grid =
[[6 4 5 4 3 5 4 5 4 6 3]
 [5 4 5 4 6 4 5 5 6 4 6]
 [5 5 4 3 4 4 5 5 4 3 6]
 [4 5 6 5 6 5 4 4 5 6 3]
 [3 5 6 5 6 5 5 5 5 5 3]
 [1 5 4 6 7 4 7 4 4 6 2]
 [3 6 6 5 6 4 4 5 3 5 4]
 [3 4 4 5 5 5 8 4 4 5 3]
 [5 6 6 5 6 3 4 5 5 6 3]
 [3 5 4 5 5 5 7 4 4 6 2]
 [5 5 6 4 4 4 5 6 4 4 4]]
Indices start at 1.
(1, 1) = 6
(4, 6) = 5
(9, 4) = 5
(8, 2) = 4
(11, 4) = 4
(11, 7) = 5
(2, 3) = 5
(5, 5) = 6
(1, 4) = 4
(9, 7) = 4
(3, 2) = 5
(5, 2) = 5
(6, 4) = 6
(7, 2) = 6
(1, 2) = 4
(11, 1) = 5
(7, 4) = 5
(5, 6) = 5
(6, 7) = 7
(3, 4) = 3
(4, 10) = 6
(10, 2) = 5
(11, 5) = 4
(6, 6) = 4
(5, 9) = 5
(11, 11) = 4
(7, 5) = 6
(8, 3) = 4
(2, 8) = 5
(10, 5) = 5
(10, 3) = 4
(6, 3) = 4
(8, 5) = 5
(7, 6) = 4

data =
[[6 6 2 2 6 6 3 2 2 6 3 5 5 2 2]
 [1 2 6 5 5 2 7 5 5 1 7 4 5 5 5]
 [4 4 6 7 2 3 5 6 6 5 4 4 2 6 6]
 [2 3 3 3 6 2 5 3 3 3 6 4 6 3 3]
 [3 3 6 6 3 3 6 6 6 3 6 5 3 6 6]]
Rows and columns are counted from 1.
(1, 1) => 6
(5, 15) => 6
(3, 14) => 6
(2, 1) => 1
(5, 3) => 6
(3, 10) => 5
(5, 4) => 6
(3, 13) => 2
(3, 9) => 6
(1, 9) => 2
(4, 10) => 3
(3, 2) => 4
(1, 6) => 6
(5, 8) => 6
(3, 4) => 7
(4, 7) => 5
(2, 13) => 5
(4, 8) => 3
(4, 4) => 3
(4, 5) => 6
(1, 13) => 5
(1, 7) => 3
(2, 3) => 6
(2, 2) => 2
(5, 14) => 6

arr =
[[  36.75   27.02  -95.88   95.05  113.26   45.39   81.63   39.59   49.73
   165.48   49.78 -122.70  -64.84   74.84  150.93 -124.66]
 [-118.94 -123.91 -132.64 -181.57 -128.74 -169.90 -210.08 -182.86 -211.40
  -303.34 -196.26 -118.10 -166.06 -172.42 -297.20 -126.72]
 [-170.67   68.06   85.11 -287.54 -188.99   71.02    9.93   34.25   33.33
   -29.29 -294.93   59.64   -5.31 -296.43  -28.43   73.37]
 [-200.77  118.53  101.26 -268.59 -240.24   61.38   48.85   34.04   57.82
   -93.78 -259.01   48.29  -97.22 -229.42  -20.61   82.48]
 [ -99.84  -38.57  129.72 -113.42  -78.09   22.40  104.15   86.94  119.47
   179.74 -118.63  123.95  121.43 -153.87  148.53  108.85]
 [-113.84   75.05  144.78 -164.02  -91.76   53.71   64.13   61.02  102.28
    91.55 -180.44  101.19   48.06 -225.33   85.42   95.52]
 [  55.31 -231.08   53.69   93.89   65.99 -188.85 -160.74 -198.76 -204.24
   -77.53  116.10   13.35   88.96  119.40 -101.38   30.18]]
Indices start at 1.
(1, 1) = 36.75
(7, 9) = -204.24
(3, 12) = 59.64
(3, 10) = -29.29
(4, 13) = -97.22
(7, 16) = 30.18
(6, 15) = 85.42
(3, 3) = 85.11
(1, 7) = 81.63
(7, 7) = -160.74
(6, 5) = -91.76
(2, 7) = -210.08
(3, 14) = -296.43
(2, 5) = -128.74
(5, 9) = 119.47
(1, 12) = -122.70
(3, 1) = -170.67
(7, 4) = 93.89
(7, 14) = 119.40
(3, 2) = 68.06
(5, 10) = 179.74
(2, 11) = -196.26
(6, 3) = 144.78
(5, 1) = -99.84
(2, 9) = -211.40
(6, 10) = 91.55
(5, 14) = -153.87
(4, 7) = 48.85

W =
[[ 2.30 -0.38 -0.29  0.50 -1.20 -0.11  0.22  0.95 -1.43  1.18 -1.97  0.22
   2.30 -1.43 -2.71  1.00]
 [ 1.73  0.10  0.09 -1.28 -0.59  1.84 -0.34  0.66 -0.52 -0.41 -0.72  0.86
   2.30 -0.22 -2.39 -0.25]
 [-1.41 -0.49 -2.32  0.10  1.24 -3.03  0.32 -0.71  2.06 -3.13  0.52  1.05
   3.47 -2.38  0.30  3.66]
 [ 0.02 -0.44 -0.39  2.27 -0.24 -2.54  0.47 -0.13 -0.97  1.86 -1.28 -0.80
  -0.82 -1.43  0.30  1.47]
 [ 1.16 -1.08 -0.78  2.27 -0.59 -2.05  0.68  0.37 -1.28  2.09 -1.97 -0.61
   0.54 -2.24 -0.65  1.47]
 [ 1.16 -0.17 -1.07 -1.28 -0.07  0.38 -0.24  0.51  0.70 -1.77 -0.17  1.42
   4.84 -1.97 -2.71  1.78]
 [-0.41 -1.24 -2.51  2.67  0.28 -5.22  0.93 -0.57 -0.06  0.05 -1.55 -0.15
   2.11 -3.72  0.14  4.44]
 [-1.69  0.04 -1.07 -0.89  1.06 -0.84  0.01 -1.07  1.76 -2.45  1.49  0.31
   0.74  0.18  1.41  0.69]
 [-0.41 -0.22 -1.65 -1.48  0.97 -0.59 -0.14 -0.64  1.76 -3.13  0.66  1.42
   4.06 -1.57 -0.97  2.10]
 [ 0.73  0.26  0.00 -1.87  0.11  1.84 -0.34  0.37  0.85 -1.54  0.25  0.95
   2.50  0.05 -1.92  0.06]
 [ 1.16 -0.76 -0.87  2.08 -0.50 -2.78  0.78  0.23 -1.43  2.09 -2.11 -0.61
  -0.04 -2.51 -0.33  1.78]]
Indices start at 1.
(1, 1) => 2.30
(5, 2) => -1.08
(1, 5) => -1.20
(1, 13) => 2.30
(8, 12) => 0.31
(3, 9) => 2.06
(11, 5) => -0.50
(2, 11) => -0.72
(1, 15) => -2.71
(4, 16) => 1.47
(3, 16) => 3.66
(3, 8) => -0.71
(5, 11) => -1.97
(2, 5) => -0.59
(2, 14) => -0.22
(5, 8) => 0.37
(6, 4) => -1.28
(10, 5) => 0.11
(6, 3) => -1.07
(6, 7) => -0.24
(9, 6) => -0.59
(11, 10) => 2.09
(6, 12) => 1.42
(4, 6) => -2.54
(11, 15) => -0.33
(8, 5) => 1.06
(7, 7) => 0.93
(8, 10) => -2.45
(9, 9) => 1.76
(2, 4) => -1.28
(1, 11) => -1.97
(7, 2) => -1.24
(8, 8) => -1.07
(8, 15) => 1.41
(10, 7) => -0.34
(6, 2) => -0.17

X = ((6619, 6108, 5818, 8423, 4460, 6799), (5586, 5650, 7907, 7475, 2885, 5238), (5407, 5451, 6780, 7576, 4286, 5512), (6109, 5291, 8154, 4575, 7735, 5442), (5287, 5439, 7870, 4467, 7570, 5240), (5846, 5481, 8306, 4443, 7480, 4798), (5489, 5281, 7679, 8435, 3312, 5746), (7982, 8010, 5565, 6219, 6129, 7653))
Rows and columns are counted from 1.
(1, 1) => 6619
(3, 5) => 4286
(3, 2) => 5451
(2, 2) => 5650
(7, 5) => 3312
(6, 6) => 4798
(3, 6) => 5512
(4, 3) => 8154
(6, 3) => 8306
(1, 3) => 5818
(8, 4) => 6219
(7, 1) => 5489
(3, 1) => 5407
(6, 2) => 5481
(4, 1) => 6109
(7, 6) => 5746
(8, 3) => 5565
(6, 5) => 7480
(7, 4) => 8435
(5, 3) => 7870
(6, 1) => 5846
(5, 2) => 5439
(8, 5) => 6129
(1, 6) => 6799
(8, 2) => 8010

B =
[[1.68,0.14,-1.43,-1.44,0.79,-5.33,-2.12,4.71,2.01,5.39,-5.95,4.58,-4.81,-4.59,-4.30,-5.56],
[1.33,-4.18,4.81,5.88,-4.74,-0.11,5.72,-0.54,-3.76,-1.49,0.95,3.03,0.85,-0.76,-2.75,-4.47]]
Rows and columns are counted from 1.
(1, 1) -> 1.68
(2, 5) -> -4.74
(2, 15) -> -2.75
(1, 3) -> -1.43
(2, 3) -> 4.81
(2, 8) -> -0.54
(1, 6) -> -5.33
(2, 10) -> -1.49
(2, 12) -> 3.03
(1, 14) -> -4.59
(1, 7) -> -2.12
(1, 11) -> -5.95
(1, 15) -> -4.30
(2, 16) -> -4.47
(2, 2) -> -4.18
(1, 9) -> 2.01
(1, 16) -> -5.56
(2, 1) -> 1.33
(1, 8) -> 4.71
